A small network was shown many inputs. Here are its activations along a few directions, one row for each input.
In each table, some parts of the input vary, and every possible input appears once, in random order.
Descriptions start from the smaller parts, as in this example, which fits no table here: ring(8) and (point or (values(2) and line(4)) or ring(11)).
Shared parts are said once, and a part with two or three values counts as separate values.
In the rows, zero is written as 128.

Other details of the inputs vary at random and push rows far along three fixed directions, the same in every table; ignore that.

A family of inputs:
r1: [149 121 167 199  82  82  81 109  92  91 121 113]
r2: [ 96 128 139 109 184 115 142 125 147 135 144 135]
r3: [ 63 114 124 205  79 145 132 136 139 115 111  74]
r4: [162 102  99  85  88 182 144 166 118 168  94 144]
r5: [114 106 130 161  74  87  86 128 116  96 116 105]
r6: [125 102 144 170  96 109  82 119 118 127  93 117]
r7: [ 96 126 137 189  72 115 105 135 119  93 127  98]
r8: [154 126 138  82 182  91 130 117 120 121 143 135]
r9: [227 141 118  75  67 140 114 157  81 130 126 172]
r10: [ 55 141  97 147 167 177 171 113 182 149 131 114]
r11: [149 117  88  96  79 211 157 156 137 170  99 148]
r12: [ 96 138 132 118 178 128 137 127 146 149 142 128]
r13: [103 140 131 103 180 118 141 110 149 122 139 141]
r14: [163 155 153  78 182  73  97 123 102 116 158 155]
r15: [139 144 149 120 170 105 152 111 121 110 157 120]
r16: [ 67 108 113 193  85 143 138 130 148 128 113  79]
r17: [220 105 137  61 112 116  99 170  85 139 126 161]
r18: [133 126 127 103 178 112 146 105 139 122 145 125]
r19: [195 132 124  90  74 172 143 157  99 134 118 156]
r20: [ 95  92 149 193 103 111  80 132 129 134 101 103]
r21: [129 135 138  88 173  98 130 109 136 120 145 142]
r22: [146 102  88 103  75 212 162 157 137 176  97 133]
r23: [106 140 132 153 178 156 172  84 158 148 126 139]
r24: [158 106 147 163  81  55  77 134  89  76 130 101]
r25: [114 165 139 133 160 126 153 113 138 113 155 128]
r26: [ 87 131 129 120 170 136 143 130 151 143 136 128]
r27: [163 104 160 176  87  46  45  99  99  81 120 120]
r28: [181 149 152  83 163  69 128 106 109  93 167 161]
r29: [ 90 150 120 132 173 142 178 105 161 133 148 134]
r30: [163 121  93  90  85 182 126 168 115 162 101 156]
r31: [ 79 150 111 123 180 154 152 119 161 149 131 122]
r32: [ 62 122  99 195  83 149 107 135 151 126 106  80]
r33: [165 179 152 101 174  96 131 110 108 103 171 151]
r34: [138  98 103  97  93 200 148 175 127 185  96 135]
r35: [ 99 163 121 143 172 125 154 110 153 124 149 126]
Each input here is: line(5) and (point or line(6)).
Q: Changing only the line(5) part turns r2 into r21. The same change can be made to r20. Which row results?
A: r6
Q: Which other rows agree with r15 in the line(5) part? List them by row number.
A: r1, r3, r7, r19, r25, r33

A family of inputs:
r36: [ 69 136 130 144 141 118 132 129 148 121 138 112]
r37: [117 145 133 113 185 145 168 109 143 134 142 125]
r38: [ 83 104 151 184 101  72  74 137 124 101 122  95]
r39: [ 86 138 125 148 146 123 146 123 141 108 141  96]
r40: [131 131 139 116 151 114 135 101 134 118 128 138]
r41: [184 144 143 113 131  92 112 115  97 102 144 137]
r42: [131 119 127 133  82 108 105 131 117  99 122 120]
r43: [106 125  99 116 128 201 184 132 156 166 109 138]
r44: [201 156 137  67 173 101 143 100 106 111 159 183]
r45: [131 141 150 156 159  88 113  95 121 107 151 110]
r46: [ 98 124 149 150 154  89 123 112 126 104 142  99]
r47: [101 148 113 122 158 197 176 125 159 170 124 141]
r48: [131 128 114 100 165 192 179 112 155 175 112 150]
r49: [ 92 121 128 203  90 137  96 131 137 133 109 101]
r50: [107 145 123 104 183 139 173 120 149 129 154 124]
r51: [209 110 113 115  52 181 113 166  95 154  97 141]
r52: [ 80 119 113 178  79 126 116 123 140 107 114  95]
r53: [157 123 103 142  60 176 136 161 112 141 107 122]
r54: [ 77 122 131 179  87 118 105 141 128 116 115  98]
r55: [ 91  93 124 170 106 159 126 146 143 148 107  89]
r56: [119 145 155 142 127  48  80 123 110  73 150 119]
r57: [129 134 132 132 131 110 131 110 131 109 133 134]
r58: [138 107 128 148  69 123 112 159 105 121 112 107]
r59: [117 119 103 135 132 205 170 121 159 175 102 136]
r60: [105 106 145 147 142  80 106 110 132 106 132 118]
r61: [122 140 114 101 196  71 107 119 133 112 146 111]
r62: [136  99 114 132  78 162 132 170 121 146 108 116]
r63: [171 134 152  76 178  82 130  98 112 113 149 167]
r64: [106 166 128 123 178 142 161 109 150 138 153 143]
r65: [238 141 133  61 103 117 121 145  75 118 139 170]
r66: [118 131  99 131 127 203 180 122 158 173 109 142]
r67: [196 119 129 120  62 147  88 160  91 141 101 153]
r68: [152 140 141 113 158 100 131  96 126 113 136 147]
r69: [227 144 135  63 101 125 110 151  78 123 135 184]
r70: [143 108 149 151  87  93  70 143  96 117 112 124]
r71: [189 146 145  94 177  99 127  90 117 120 147 171]
r72: [ 79 135 125 149 138 165 147 129 151 147 112 117]
r73: [ 74 126 138 155 143 125 127 125 145 131 124 111]
r74: [142 126 143  89 159  81 120 113 125 104 158 145]
r75: [144 142 130  70 179 118 159 108 135 124 152 159]
r76: [121 125 120  84 169 162 178 121 156 159 135 153]
r77: [130 103 109 122  54 168 117 182 120 154 107 132]
r78: [ 73 124 134 143 148 115 132 132 148 134 136 115]
r79: [143 130 147 103 152  77 124 106 117 104 146 143]
r80: [ 82 156 123 159 136 128 134 120 147 120 143 116]
r81: [ 98 150  98  89 200 128 134 128 155 154 135 133]
r82: [107 134 123 102 184 138 169 127 152 133 156 127]
r83: [110 117  65  89 130 195 148 143 163 188  96 124]
r84: [125 150 140 109 186 108 155 108 130 112 157 128]
r85: [131 111 139 132 148 116 121 109 130 130 120 135]
r86: [115 135 162 151 158  77  90 107 121 105 139 121]
r87: [ 89 125  96 165  81 174 145 130 154 138 110 110]
r88: [ 88 100 153 192 103  75  68 134 125 110 119  94]
r89: [203 133 117  95  67 138 117 161  89 119 126 143]
r90: [151 127 101 143  57 171 133 162 117 131 114 116]
r91: [ 90 126 127 195  82 133 102 135 134 126 111 102]
r92: [102 158 103 101 164 202 186 131 163 160 138 149]
r93: [115 102 144 149 150  91 102 107 132 116 127 122]
r94: [ 80 118 148 180  96  73  83 134 118  96 125  96]
r95: [202 106 117 110  58 176 115 167  94 154  95 138]
r96: [ 93 134 131 167 140 129 139 113 141 119 131  95]
r97: [194 117 155 101 124  87  96 130  84 114 135 139]
r98: [194 104 129  97  82 134 113 166  93 140 116 144]
Q: What do these inputs look like to the network?
A: values(3) and (point or (line(4) and line(5)))
Q: Changing only the values(3) part turns r50 into r75. The same change can be made to r82. Which row results?
A: r74
Q: Changing only the values(3) part turns r46 into r73. The same change can be made to r65. Which row results?
A: r69
Q: Change only the values(3) part in r78. List by row number the other rows that result.
A: r62, r76
Q: Change only the values(3) part in r41. List by row number the other rows that result.
A: r66, r91
Q: Change only the line(4) part in r86. List by row number the other rows that result.
A: r54, r56, r72
